These are the activations of a small neural network, seen along a few directions. Each row is one input.
Each table varies a few parts of the input and shows all the possible inputs, shuffled.
A made-up example of a description, with smaller parts first: one of 2 separate values, together with either a single point or one of 11 places along a line or (one of 6 places along a line, together with one of 8 places around a ring).
Shared parts are said once, and a part with two or three values counts as separate values.
(in the rows, 128 means zero)

Other details of the inputs shift rows strongly along two fixed directions, in all tables alike. That doesn't count.

Rows:
x1: [122 147 124 113  71 123  72 117 158 119 120 173]
x2: [141 127 133  98 160 108 117  96 172  95 100 117]
x3: [ 93 137 122 177 140 138 162 197  78 156 100 123]
x4: [154 120 140 118 152 112 102  87 182  82 120 148]
x5: [ 95 126 118 153  88 147 116 161  67 201 172 144]
x6: [ 73 172 162 177  80 133 135 180 164 107 122 192]
x7: [170 146 115  67 102 112  91  84 139  75 108 132]
x8: [184  94  89  85 161 142 129  83  53 143 170  66]
x9: [140  91 130 155 180 154 141 112  91 152 146 112]
x10: [ 98 110 125 127  61 158 115 179 109 196 132 124]
x11: [151 146 131 136 148 104 124  77 188  76 174 142]
x12: [143  99  94 125 130 161  99  97  87 164 152 115]
x13: [157 161 111 125 162  83 131  81 160  72 110 138]
x14: [168  74  90 114 195 138 164 118 119 136 117  39]
x15: [109 195 136 148 114  63 147 142 153  99 131 176]
x16: [125 104 125 139 181 150 135 149  93 152 115 103]
x17: [164 141 122  61  92 111  98  81 147  81 101 117]
x18: [159  53 122 126 196 163 134  94 117 141 130  64]
x19: [ 90  99 157 155 113 152 159 196 111 185 127 126]
x20: [151 120 113  86  94 123  70  72 179 105 118 129]
x21: [110 177 147 126 130  74 128 127 156 109 142 178]
x22: [168  72 115 137 209 140 139  84 100 149 180  82]
x23: [ 85 132 129 171 129 138 171 194  85 161  92 111]
x24: [143 125 136 126 137 131 121  86 203  70 125 122]
x25: [ 86 109 147 170 108 171 168 199 123 169 140 114]
x26: [ 73 176 171 124  73  90 139 193 175 128  95 186]
x27: [ 97 205 150 114  34 102 120 156 103 114 111 205]
x28: [150 144 130 138 147 122 122  73 185  68 146 147]
x29: [112 123 133 106  65 153 146 194  64 179 116 104]
x30: [128 115 123 144 185 144 147 130  81 156 129 110]
Each input here is: one of 5 places along a line, together with either one of 2 separate values or one of 4 places along a line.
Q: Changing only the place on the line of 5 turns x11 into x28. The same change can be made to x8. Which row results?
A: x27
Q: List by row number the other rows that have the place on the line of 5 in common with x26.
A: x10, x14, x19, x25, x29
Q: Which other rows does x12 become when the place on the line of 5 takes its other values? List them by row number.
A: x1, x5, x10, x20

Rows:
x31: [147 122 122 139 165 126 131  93 129 122 161 124]
x32: [143 123 120 137 178 118 143 114 141 108 122 114]
x33: [ 92 212 151 119  34  81  98 148 150 106 120 227]
x34: [110 197 156 135  85  72 110 108 196  73 138 220]
x35: [ 88  96 133 162 134 180 162 206  62 192 100  88]
x36: [110  96 124 188 164 178 152 159  57 191 169 111]
x37: [187  85 101 123 208 142 108  36 147 101 170  91]
x38: [114 103 121 169 185 152 180 176  62 174 132  80]
x39: [126 111 124 164 164 149 148 134  89 158 169 113]
x40: [115  72 117 146 120 192 137 172  57 206 135  77]
x41: [141  92 130 118 149 144 128 121 158 120 110  95]
x42: [ 88 164 142 169 114 125 157 180  68 161 137 158]
x43: [172 124 124 108 183  91 123  56 214  63 133 119]
x44: [111 191 152 109  49  80  84 113 184  91 134 217]
x45: [ 96 186 166 149  96  79 122 135 225  74 118 209]
x46: [145 126 120 129 181 111 152 114 132 111 120 104]
x47: [126  96 116 143 131 169 115 129  74 178 162 111]
x48: [123 103 108 137 136 165 146 162  13 203 148  88]
x49: [120  74 115 139 126 188 144 169  63 198 141  70]
x50: [198  81  99  70 196 125 128  64 161  81 107  48]
x51: [ 94  96 133 158 135 174 169 210  50 194  99  83]
x52: [124  86 119 131 115 175 116 137 107 166 133  96]
x53: [120 120 120 166 161 155 143 140  62 161 147 117]
x54: [182 107 110  68 127 116  93  54 190  85 127 104]
x55: [106 188 149 112  50  85  93 122 170 102 135 213]
x56: [108 205 148 131  88  70 122 124 159  80 122 210]
x57: [172 108 125  80 154 108 113  69 221  62 112 103]
x58: [ 72 152 150 184 124 133 161 197 101 157 112 154]
x59: [121  85 119 135 114 178 125 153  95 177 135  97]
x60: [ 76 197 173 158  80  75 135 163 202  91 112 217]
x61: [ 68 118 157 168  96 164 147 207 117 172 106 136]
x62: [189 141 107  97 174  91 101  31 178  53 144 135]
x63: [201  86  87  64 157 134  95  49 151  93 120  71]
x64: [194 112  95 101 203 112 124  45 132  84 154  89]
x65: [130  92 117 119 112 160 124 139 103 162 129  97]
x66: [183  80 105 120 223 128 138  64 166  97 150  68]
x67: [179 123 116  66 153  95 114  67 196  55  89 104]
x68: [107 188 147  96  37  91  90 128 190  84  93 194]
x69: [ 82 133 147 152 101 149 156 209  99 163  90 131]
x70: [153 122 105 102 132 128 117 104  80 140 140 112]
x71: [194 117  98  50 131 103  92  46 173  68 109  99]
x72: [114 109 119 176 166 164 161 165  23 189 150 100]
x73: [146 121 107 111 131 139 106 101  92 141 142 118]
x74: [184 122 106  78 141 106  88  43 170  86 159 122]
x75: [198  81  90  87 175 141  88  34 140 110 166  88]
x76: [ 69 201 179 164  72  77 132 170 204  94 112 224]
x77: [ 75 131 153 194 130 146 154 188 120 162 133 148]
x78: [ 92 196 154 105  22  87 104 159 167 100  90 202]
x79: [ 64 173 175 144  51 107 137 199 175 122  89 193]
x80: [ 93 197 152 104  28  87 113 164 166 100  96 193]
x81: [ 89 196 154 107  26  90 116 169 154 112  93 194]
x82: [117  91 116 151 133 176 141 161  33 211 164  94]
x83: [ 62 195 172 184  66 106 132 183 134 136 141 223]
x84: [190  97  98 102 220 111 137  57 148  85 126  73]
x85: [106  71 130 156 153 186 168 191  72 198 119  67]
x86: [135 109 107 126 134 153 127 136  44 176 144 102]
x87: [ 79 145 146 181 132 132 170 201  83 166 114 140]
x88: [190 139 101  63 139  90  92  42 157  72 143 122]
x89: [183  60 107  96 193 152 118  70 174 101 122  60]
x90: [ 89 138 146 139 103 136 161 201  99 157  90 124]
Q: Changing only one part turns x65 into x55. The same change can be made to x49. Which row results?
A: x74
Q: Changing only one part turns x46 into x90. The same change can be made to x60. Which row results?
A: x79
Q: Describe the family of inputs behind these rows.
A: one of 2 separate values, together with one of 5 places around a ring, together with one of 6 places along a line
Q: A walk changes only the place on the line of 6. It starts at x38 and steps to x46. List the rest of the walk in order.
A: x84, x87, x32, x58
Q: Which other rows does x70 become when the choice among 2 separate values takes its other values? List them by row number.
A: x55
Q: Which other rows does x43 become when the place on the ring of 5 takes its other values? List them by row number.
A: x31, x54, x82, x85
Q: Which other rows does x59 become when the place on the ring of 5 takes its other values? List them by row number.
A: x36, x45, x75, x89
Q: Which other rows does x42 become when the place on the line of 6 takes its other values? List them by row number.
A: x53, x56, x62, x64, x72
